Each row below holds a small network's activations on one input, seen along a few directions.
In each table, some parts of the input vary, and every possible input appears once, in random order.
Descriptions start from the smaller parts, as in this example, which fits no table here: one of 5 places around a ring, together with either a single point or one of 9 places along a line or (one of 3 separate values, together with one of 6 places along a line).
Shared parts are said once, and a part with two or three values counts as separate values.
(in the rows, 128 means zero)

Other details of the inputs vary at random and push rows far along two fixed directions, the same in every table; ignore that.

Rows:
R1: [123 130  73 140 136 151 159 136 114 145  98 108]
R2: [113 112  91 133 119 139 175 143 104 144 152 125]
R3: [142 156 170 104 109  91  72 149  79 177 145 138]
R4: [ 92 118 111 167 123 123 150 162 151 136 154 142]
R5: [152 137 183 100 121  91  70 142  89 165 113 122]
R6: [169 162 162 129 115 108 110 157  56 163 157 102]
R7: [150 132 186 166 141  81  68 153 102 123 115  97]
R8: [ 90 110  98 105 105 116 143 137 135 161 137 153]
R9: [190 180 201  71 119 115  63  65 117  55 115 150]
R10: [169 144 124  95 128 171 162  55 153  33 127 129]
R11: [128 177 144 132 112 170 152  97 178  39 163 184]
R12: [161 142 122  98 137 161 167  57 143  23 125 136]
R13: [103 100 125 162 141 137 139 151 165 136 130 123]
R14: [108 128  91 175 146 135 131 157 158 137 105 134]
R15: [ 97  91 125 162 150 138 126 138 165 126 116 107]
R16: [101 107 108 104 119 124 140 122 150 170 128 139]
R17: [125 105 100 134 124 148 171 129 118 152 138 110]
R18: [101  82 103 102 139 111 124 116 149 144 104 122]
R19: [101 108 121 170 129 137 142 147 160 143 141 132]
R20: [103 124  79 114 139 128 125 131 143 164  93 146]
R21: [171 143 173 126 137 114 100 145  59 151 131  88]
Each input here is: one of 3 separate values, together with either a single point or one of 6 places along a line.
- The inputs of R1 and R20 match in every part but the choice among 3 separate values. If R6 is changed in the same way as R1 into R20, which row does it become? => R3
- Which other rows does R18 become when the choice among 3 separate values takes its other values? List them by row number. => R7, R12

Rows:
R22: [113 110 125 144 136 118 118 142 144 138 119 124]
R23: [108 130 128 154 119 129 136 159 135 148 149 140]
R24: [113 126 115 107 112 124 142 139 114 164 141 138]
R25: [110 104 132 143 137 118 120 138 144 137 126 120]
R26: [ 99 124 128 140 118 116 121 152 144 151 140 149]
R27: [181 169 175 124 124 123 113 110  89  88 143 121]
R28: [112 100 125 114 130 121 117 125 134 150 121 119]
R29: [123 105 118 110 129 129 138 126 113 149 128 109]
R30: [121 127 116 160 138 132 129 151 134 138 121 120]
R31: [122 116 125 158 136 130 133 149 135 135 128 115]
R32: [126 116 108 113 131 127 138 129 113 153 116 117]
R33: [178 179 159  97 123 119 100 106  88 101 119 135]
R34: [117 132 115 137 114 131 150 149 113 154 151 132]
R35: [155 178 178  95 104 108  85 112 110 113 140 165]
R36: [131 117 112 140 131 132 147 139 113 141 131 108]
R37: [112 115 122 146 137 118 117 142 143 140 115 127]
R38: [111 121 116 146 138 120 114 144 142 140 112 129]
R39: [129 128 103 142 133 134 143 141 112 144 124 112]
R40: [118 130  84 107 121 200 211  59 191  28 146 160]
R41: [129 123 108 142 132 133 146 139 112 143 126 111]
R42: [108 136  75  84 124 186 178  53 211  44 115 186]
R43: [170 167 188 141 126 123  98 121 110  80 141 126]
R44: [125 106 118 111 131 126 140 126 114 150 127 110]
R45: [120 111 132 158 137 130 135 145 136 134 135 111]
R46: [180 168 168  95 121 117 104 104  89  99 126 131]
R47: [121 122 121 160 137 130 133 149 134 137 123 118]
R48: [108 104 132 143 135 120 117 139 143 135 127 119]
R49: [115 101 125 115 132 119 119 124 135 151 120 121]
R50: [116 112 115 117 132 120 117 127 134 154 109 128]
R51: [169 163 175  99 122 110  82 102 110 100 120 141]
- The inputs of R22 and R46 match in every part but one. If R26 is changed in the same way as R22 into R46, which row does it become? => R24
- What is each input in this table made of? => one of 5 places around a ring, together with either a single point or one of 5 places along a line
- Which other rows does R32 become when the place on the ring of 5 takes its other values? List them by row number. => R37, R41, R47, R50
- Which other rows does R45 become when the place on the ring of 5 takes its other values? List them by row number. => R25, R27, R44, R49

Rows:
R52: [102 101 140 162 133 106 103 178 119 183 129 104]
R53: [114 119 113  96 120 146 149 100 159 109 132 150]
R54: [114 110 122 143 130 107 108 161 102 199 118 105]
R55: [123 112 115 136 143 129 132 129 142 127 107 117]
R56: [122 128 113 143 123 156 162 116 157  90 143 134]
R57: [113 129 105 111 119 149 139 106 163 106 126 153]
R58: [197 174 211 114 118  79  58 148  31 152 133  99]
R59: [119 129 117 140 130 156 157 115 163  94 143 139]
R60: [120 103 124 150 144 134 129 131 146 118 122 112]
R61: [122 121 104 114 138 153 141  96 154  96 110 133]
R62: [116  97 129 127 129 106 116 158  98 202 124 103]
R63: [120 128 115 137 134 133 144 138 138 138 125 128]
R64: [102 107 131 155 132 111 118 155 133 152 134 121]
R65: [124 100 115 110 138 130 135 114 132 134 114 111]
R66: [123 131 108 128 125 148 155 109 163 104 127 153]
R67: [120 108 117 155 136 101 124 174  95 184 123 101]
R68: [198 200 201 124 119 107  80 126  73  90 130 132]
R69: [115 107 130 161 130 122 125 153 130 157 134 117]
R70: [105 121 112 121 128 124 126 127 138 140 123 137]
R71: [124 133 101 116 127 156 151 106 151 106 131 146]
R72: [194 204 203 127 118 120  94 100  95  44 149 144]
R73: [114 129 109 122 126 138 145 113 165  97 127 158]
R74: [110 106 128 148 134 101 105 177 115 190 118 112]
R75: [117 113 115 143 130 112 118 166  92 193 121  94]
R76: [201 197 196  87 115 123  93  87  92  66 142 149]
R77: [110 120 112  96 120 138 150  97 157 107 132 150]
R78: [124 121 102 101 120 148 167  99 138 102 137 138]
R79: [120 135  97 116 124 149 159 103 141 101 130 141]
- The inputs of R54 and R62 match in every part but one. If R57 is changed in the same way as R54 into R62, which row does it become? => R53
- What is each input in this table made of? => one of 4 places along a line, together with either a single point or one of 6 places along a line
- Which other rows does R71 become when the place on the line of 4 takes its other values? List them by row number. => R59, R63, R76

Rows:
R80: [174 177 187 158 127  98  82 168  62 143 139 109]
R81: [174 173 190 157 122  92  76 167  72 144 135 118]
R82: [164 162 194 132 128 111  81 124 123 101 131 137]
R83: [174 169 188 160 130  91  83 161  61 137 141 104]
R84: [154 193 164 118 114 148 113  89 154  42 137 179]
R85: [ 82 103  92 147 130 144 155 127 177 124 130 144]
R86: [ 96 111  80 143 127 168 193 109 189  86 139 154]
R87: [ 94  90 106 156 133 143 145 145 160 149 135 116]
R88: [ 95  95  84  90 128 168 177  85 194 108 123 156]
R89: [ 91  91 106 170 135 108 124 177 126 189 131 104]
R90: [165 188 147  81 107 150 125  73 133  53 137 175]
R91: [107  86  96 120 127 142 162 131 136 165 129 112]
R92: [ 85  96  76  93 124 164 177  85 184  96 126 154]
R93: [ 79 101  88 133 130 164 172 104 200  82 133 154]
R94: [106 103  75 102 126 184 203  87 169 100 138 136]
R95: [ 91  90  91 104 127 153 156 107 165 141 125 134]
R96: [ 95  91  99 121 131 107 123 165 120 214 112 117]
R97: [170 173 175 136 126 131 120 112 109  60 147 132]
R98: [157 176 175 118 119 151 112  80 159  39 140 165]
R99: [164 171 155  80 112 142 124  67 132  41 139 162]
R100: [179 178 155 104 126 116  91 114  87 114 109 132]
R101: [106  99  93 135 130 119 145 171  91 212 127  94]
R102: [163 181 177 140 118 115  86 135 107 101 138 143]
R103: [104  86 115 174 142 127 143 177 116 189 137  83]
R104: [104  81  99 133 135 114 147 163  93 197 129  83]
R105: [ 99  81 115 172 138 109 135 181 119 183 131  93]
R106: [163 159 182 111 121  79  60 137  65 157 124 120]
R107: [176 151 186 115 121  82  79 143  54 148 131 103]
R108: [174 189 149  84 107 151 138  76 127  53 137 171]
R109: [174 173 145  83 126 145 125  63 129  37 116 152]
R110: [ 93 106  67  99 120 166 185  87 179 100 133 157]
R111: [101  78 106 129 130 116 125 157 113 208 125  93]
R112: [174 158 186 156 141  86  63 154  76 126 114  99]
R113: [102 105  79 142 142 181 180  99 199  82 117 138]
R114: [111  80  96 132 145 120 127 152 112 202 102  84]
R115: [163 156 195 151 126  85  63 156  79 129 137 109]
R116: [ 84  99  90 129 134 159 174 106 206  83 129 157]
R117: [175 182 139  86 124 145 126  63 129  45 116 160]
R118: [105  86  97 134 129 107 141 163 103 206 124  99]
R119: [ 85 108  84 132 132 158 175 106 205  91 129 165]
R120: [171 195 149 126 127 154 122  88 148  34 120 166]
R121: [178 165 176 119 123  89  88 142  46 152 135 103]
R122: [ 87 109  92 141 131 147 156 136 183 130 124 152]
R123: [ 91  93  98 125 127 111 120 164 113 214 116 113]
R124: [ 93  74 107 119 136  99 123 159 120 201 114 105]
R125: [167 157 184 107 124  74  63 139  71 158 120 124]
R126: [104  82 118 172 137 120 136 177 126 191 132  92]
R127: [102  93  97 175 149 110 124 174 123 185 108  94]
- The inputs of R98 and R93 match in every part but one. If R113 is changed in the same way as R98 into R93, which row does it become? => R112
- What is each input in this table made of? => one of 2 separate values, together with one of 4 places along a line, together with either a single point or one of 5 places along a line
- Start at R121 and move only the place on the line of 5, one step at a time. The first step leads to R118. Which rows follow, in order? => R110, R106, R125
- Start at R95 and move only the place on the line of 4, one step at a time. The first step leads to R92. Which rows follow, in order? => R106, R123
- List by row number the other rows that have the place on the line of 4 and the choice among 2 separate values in common with R120. => R80, R81, R84, R102, R122
